A small network was shown many inputs. Here are its activations along a few directions, one row for each input.
Each table varies a few parts of the input and shows all the possible inputs, shuffled.
A made-up example of a description, with smaller parts first: ring(5) and (point or ring(11) or (values(3) and line(4))).
Shared parts are said once, and a part with two or three values counts as separate values.

A family of inputs:
R1: [ 82 -79 -33 -10 -25   9  30 107  25 -19 -21 -31   2]
R2: [-36 -14 -44  12  45 -24  25 -33 -41 -68 -73  -8 101]
R3: [-34  41 -35 -27  11  34  56 -20 -59 -61  38   3  75]
R4: [ 88 -47 -80   0 -34 -40  56  13  31 -41   5 -21  15]
R5: [-22  42  64  22  37 -23  26 -37 -18  54 -20 -17 -65]
R6: [-25  63  57 -11   5 -47 -10 -40   6  57  -8  -8 -48]
R7: [-26  16  61   0  31 -53 -25 -28  -6  75  47  10 -12]
R8: [-29  54  58 -18  -5 -50 -31 -38  10  67  11  -2 -25]
R9: [ 10 -93 -53 -11 -26  36 -25 -41 115 -12 -25  54 -58]
R10: [-21  36  59  -7  12 -50 -31 -33   8  78  34  11  -9]
R11: [-17  63  57   9  31 -22   3 -43   2  58 -22 -25 -53]
R12: [ 44 -23  36  87 -56 -10 -61 -21  53 -43 -18  25 -41]
R13: [-29  11  11 -38  20  83  24  73 -64 -38   9  -5  63]
R14: [-27 -40   5   0  57  29  -7  54 -47 -46 -95 -12  86]
R15: [ 26  -4 -68 -30 -44  19  46  -7 -37 -46  82 -28  21]
R16: [ 28 -33 -21 -41 -32  69  14  85 -40 -25  54 -38  13]
R17: [-12   8 -75  62 -27  40 -93  11  61  12   3  93 -67]
Q: What do these inputs look like to the network?
A: values(3) or line(6) or (values(2) and line(4))

A family of inputs:
R18: [ 85 -88 -98  -5 -38  -2  43  24  40 -78 -19 -26  32]
R19: [-61  76  58 -54  25   0  10 -36 -36  79  78  -7 -19]
R20: [ 78 -83 -89 -45 -51  34  53  57  38 -44  28 -30   2]
R21: [ 52 -12  40  55 -21 -84 -34 -41  74  50 -25   3 -96]
R22: [ -5  10  11 -46   0  60  32  74 -90  -4  53 -30  50]
R23: [-102   41   53   -5   99  -23  -16  -75  -10   38  -77   25   24]
R24: [  46  -70 -102   25  -49   25   14   19   24 -106  -16   11   44]
R25: [ -5  12   9  17  10   6  29  36 -82 -64 -20 -28 100]
R26: [ 38 -66 -94 -43 -53  82  13  63  26 -44  68  10   4]
R27: [ 39 -12  12  -6  21 -23  61  36 -72 -38 -29 -70  80]
R28: [ -12   38   26   58  -40   -4  -92  -26   60   50   28   64 -104]
R29: [ 12  17  36  73 -33 -55 -73 -39  70  22 -19  42 -82]
R30: [-16  54  64 -52  36 -47  55 -42 -19  74  43 -48 -22]
R31: [-33 -16  38  54  24 -18 -99 -42  87  49 -98  76 -78]
R32: [  48   -1   51    7  -37  -45  -28  -10   77   86   21    1 -123]
R33: [ 40  -1  20 -52   5  16  68  69 -67  -5  15 -71  50]
R34: [-30  34   0  -1   1  62   1  48 -86 -43  27 -15  72]
R35: [-46 -16   6  -3  76  39   1  43 -58 -44 -99   5  98]
R36: [-15  49  52 -12  44 -89  44 -77 -24  45  -8 -41   4]
R37: [  18  -51 -116   10  -59   78   -6   35   12  -81   34   31   22]
R38: [   8   15   39   12  -35   -3  -62    0   60   85   61   44 -122]
R39: [   0 -101 -104    5   12   61  -12   24   46  -83  -92   46   50]
R40: [-83  94  37   0  27 -10  -7 -60 -44  42  48  18  -3]
R41: [-54  76  53   8  35 -57   5 -80 -26  14  -1  -9  18]
Q: What do these inputs look like to the network?
A: line(4) and (point or ring(5))
Q: Change only the ring(5) part in R28. List by row number the other rows that result.
A: R21, R29, R32, R38

A family of inputs:
R42: [ 13 -72 -96  25 -23  52 -19  21  42 -87 -42  43  29]
R43: [ 24  40  69  -7 -22 -42   5 -12   1  87  65 -21 -90]
R44: [ -8  45  66 -12  25 -73  14 -54   6  67   2 -26 -34]
R45: [ -47   19   -9  -42   43   66   45   48 -121  -50   -1  -27  123]
R46: [-100  108   89  -23   62   -8   -6  -48  -83   59   12   -6   28]
R47: [ 51 -65 -72  -9 -61  63  -5  71  29 -44  39  15  -6]
R48: [ 17 -51 -65  17  11   9  15  13   6 -84 -78  -7  75]
R49: [-32   3  20  55   2 -24 -80 -65  72  33 -31  67 -74]
R50: [ 39 -36 -49 -34   1  -1  69  33 -24 -56  -3 -50  74]
R51: [-26  24  67  46  45 -62 -41 -57  32  46 -78  18 -40]
R52: [   5   17   40   19  -35   -8  -58   -8   62   75   45   38 -113]
R53: [ 65 -34 -61 -35 -49  29  61  58 -22 -45  70 -44  29]
Q: The inputs of R43 and R53 match in every part but one. If R52 is changed in the same way as R43 into R53, which row does it become?
A: R47
Q: What do these inputs look like to the network?
A: values(2) and (point or ring(5))
Q: Change only the values(2) part in R50. List by row number the other rows that result.
A: R44

A family of inputs:
R54: [ 61 -32  -7  12 -39 -44  -5  -9  78  27  13  -2 -76]
R55: [-95  64  48  16  62   6 -35 -46 -42  21 -40  31  25]
R56: [ 25 -12 -56 -44 -48  68  38  68 -46 -34  90 -17  30]
R57: [ 32 -36 -12  51  -6 -38 -29 -31  80  -7 -65  20 -50]
R58: [ 30 -15  -2   8 -61  23 -44  21  57  40  69  33 -96]
R59: [-27 -24 -28  59  -3  23 -83 -24  65 -13 -57  74 -39]
R60: [ 27 -51 -39  -7  19   8  45  28 -22 -73 -56 -32  82]
R61: [-31 -28 -67   8  18  77  -1  29 -38 -85 -46  21  83]
R62: [-39  47  65   1  55 -66  12 -57 -28  28 -42 -20  27]
R63: [ 56 -32 -49 -34 -21   2  70  45 -30 -44  29 -55  52]
R64: [-35  70  70 -41  -1   6   1  -1 -44  75  81 -10 -32]
R65: [ -3  50  76 -30  24 -67  31 -22 -30  66  24 -45  -6]
Q: The inputs of R60 and R56 match in every part but one. If R62 is changed in the same way as R60 into R56, which row does it become?
A: R64
Q: What do these inputs look like to the network?
A: values(3) and line(4)

A family of inputs:
R66: [  5  -3 -14 -30  10  19  45  14 -39 -33  16 -30  55]
R67: [ -39   63   71   40   26 -106  -40 -124   58   78  -20   33  -82]
R68: [ 10  -1 -25 -41   1  11  57  19 -40 -26  22 -41  49]
R69: [ 52 -47 -43  -6 -39   1  12  25  36 -19  18  -6 -16]
R70: [-32  -4 -19 -14  30  33  14  11 -47 -33 -21  -2  61]
R71: [ 34 -44 -37  16 -29  18 -14  21  24 -24  -5   4 -10]
R72: [-20  50 122   7  46 -55 -17 -18  -8  93 -27 -23 -48]
R73: [-21  10 -12 -13  13  25  25  21 -47 -38 -10 -12  61]
R74: [ 47 -43 -40   4 -32   7  -5  24  33 -20   6   4  -9]
R75: [  8 -42 -39  25  -7  34 -25  22  33 -26 -29  35 -11]
R76: [ 25 -35 -31  18 -23  22 -25  26  31 -29 -17  21  -3]
R77: [ -60   91   85    6   -4  -25  -63  -57   19  114   63   40 -102]
R78: [ -9   5 -16 -14   7  16  36  17 -52 -37   4 -23  54]
Q: What do these inputs look like to the network?
A: values(3) or (values(2) and line(5))
Q: A walk changes only the line(5) part. It starts at R70 and steps to R73. List the rest of the walk in order.
A: R78, R66, R68

A family of inputs:
R79: [ 51  13   9  14 -37 -32   0  -9  37  36  38 -17 -74]
R80: [-67  43  17  -2  40  18 -27 -12 -34  13 -37  25  27]
R81: [ 31  -4  50   9  -1 -88  -8 -34  41  50 -11 -10 -41]
R82: [ 70 -88 -77 -36 -44  51  44  70  15 -78 -10 -35  47]
R83: [ 18 -31 -27   1 -31  18 -23  10  49  22  41  33 -61]
R84: [-20  13 -12 -40  -7  47   6  26 -26  20  68   9  -4]
R85: [ 37 -65 -54   4  14  53  35  89 -52 -89 -42 -24  97]
R86: [ 26 -42 -91 -10   5  -4  65   3 -19 -93 -20 -25  90]
R87: [ -5   5  48  38  35 -48 -12 -61  47  27 -57   2 -41]
R88: [-13 -18 -16  40 -35  24 -67 -13  42 -13   6  58 -37]
R89: [-44  50  62  -6  56 -20  17 -39 -34  24 -28 -22   9]
R90: [  6  56  24 -24 -18  -2  34  13 -39  34  67 -41 -19]
R91: [-53  32   1   1 -12  55 -33   6 -35 -17  32  34  17]
R92: [ -9  40  65 -28  20 -57  24 -15 -36  47  22 -34  16]
R93: [-29  -4   2  39  15 -13 -57 -33  44  17 -68  48 -28]
Q: What do these inputs look like to the network?
A: values(3) or (values(2) and ring(6))
Q: Change only the values(2) part in R83. List by row number the other rows that result.
A: R84
Q: Change only the ring(6) part in R92. List by row number the other rows that result.
A: R80, R84, R89, R90, R91
